A small network was shown many inputs. Here are its activations along a few directions, one row for each input.
Each table varies a few parts of the input and shows all the possible inputs, shuffled.
A made-up example of a description, with smaller parts first: one of 6 places along a line, together with either a single point or one of 9 places around a ring or (one of 3 separate values, together with one of 8 places around a ring).
Shared parts are said once, and a part with two or three values counts as separate values.
(in the rows, 128 means zero)

Other details of the inputs shift rows strongly along two fixed directions, in all tables alike. That doesn't count.

Table:
row 1: [129  84 107 229 230  68  98  73  94 181 217 102 180 186]
row 2: [106 139 139 168 128 109 137 129 111 125 158 140 124 169]
row 3: [104 144 195 109 109  97 207  89 106 157 115 144 191 145]
row 4: [117  93  51 166 174  69  16 116 159 135 188 110 139  93]
row 5: [131 143 138  85 106 182 142 128 143  81  70 129  73 112]
row 6: [159  94  85  88 156 110  51 161 145 115 121 119 135  85]
row 7: [134 134 126 166 137 130 148 145 113 163 149 126 136 140]
row 8: [126 118 124  84 115 111 108 119 153 126 107 131 152  89]
row 9: [127 127 135 145 135 103 118 132 115 135 148 132 134 150]
row 10: [ 88 158 143 124  93 125 155 109 137 106 144 136 118 136]
row 11: [126 165 177 129  87 164 216 140 100 151 106 144 132 153]
row 12: [113 155 126 122  94 176 167 159 117 124 116 144  91 127]
row 13: [145 145 122  67  70 197 154 178 141 104  62 138  86  84]
row 14: [141 133 191 115 123 143 205  87 102 145  97 127 152 171]
row 15: [ 90 162 183 145  93 133 198 126 101 117 137 155 112 182]
row 16: [144 113 113 117 146 106  88 144 132 129 135 129 138 124]
row 17: [136 128 129 106 108 133 108 149 134 105 113 137 111 119]
row 18: [144 111  88 121 146 152  76 127 152  93 104 112  87 104]
row 19: [121 139 135  70  79 139 123 124 156 100  92 132 124  88]
row 20: [138 125 125 174 158 117 141 143 116 174 160 124 156 143]
row 21: [158 105  92 108 144 153  71 125 152  98  99 112  94  96]
row 22: [150 104 103 154 174 116 107 157 129 164 156 111 154 108]
row 23: [165  97  94  98 144 148  75 125 151 104  94 107  99  91]
row 24: [ 78 156 152 181 122  90 163  86 114 142 181 133 156 176]
Each input here is: one of 4 separate values, together with one of 6 places along a line.
Changing only the place on the line of 6 turns row 22 into row 20. The same change can be made to row 1. Which row results?
Answer: row 14
Change only the place on the line of 6 in row 2. List by row number the other rows that result.
Answer: row 6, row 9, row 15, row 16, row 17
A walk changes only the place on the line of 6. It starts at row 10 and steps to row 24. List the rest of the walk in order.
Answer: row 19, row 4, row 8, row 3

Table:
row 25: [121 128 130 206 154 129 153 109  97 147 174 122 118 186]
row 26: [141 125 191  10  80 130 153 108 142  88  37 136 152  97]
row 27: [150 141 163  67  69 152 181 154 125 144  81 140 144 107]
row 28: [143 102  71  91 145 155  76 177 166  94 126 118  87  68]
row 29: [141  98  84 221 200  97  78 107 103 173 194 113 143 165]
row 30: [139 139 116  86  80 157 111 175 152  98  98 132  96  90]
row 31: [136 136 187  81 100 128 190  93 134 140  77 130 170 116]
row 32: [ 98 183 171 182  89 126 197 137  97 147 161 151 124 190]
row 33: [147  98  98 168 177  66  60 134 136 164 178 113 173 125]
row 34: [137 116 151 139 183  94 140 117 115 157 148 120 175 148]
row 35: [139  88  76  77 133 116  45 131 154 104 109 122 128  69]
row 36: [164  87  99 176 204  92  62 108 125 151 161 100 150 145]
row 37: [ 85 136  87 212 153 112  96 112 131 136 185 133 108 144]
row 38: [ 94 158 177 127  91 118 191 101 108 112 133 143 137 170]
row 39: [125 122  76 113 122 148  75 133 174  96 124 113  95  73]
row 40: [107 156 179 149 113 120 213  79 102 173 137 132 172 161]
row 41: [110 132  85 130 125 117  62 133 143  87 148 130  86 120]
row 42: [103 167 180 187 116 156 200 111  80 133 130 144 102 212]
row 43: [143 133 166  57 103 172 199 146 117 135  67 134 139 108]
row 44: [137 115  72  82 123 176  78 194 159  82  92 134  63  66]
Changing only one part turns row 29 into row 25. The same change can be made to row 40. Which row results?
Answer: row 39
What do these inputs look like to the network?
Answer: one of 4 places along a line, together with one of 5 separate values
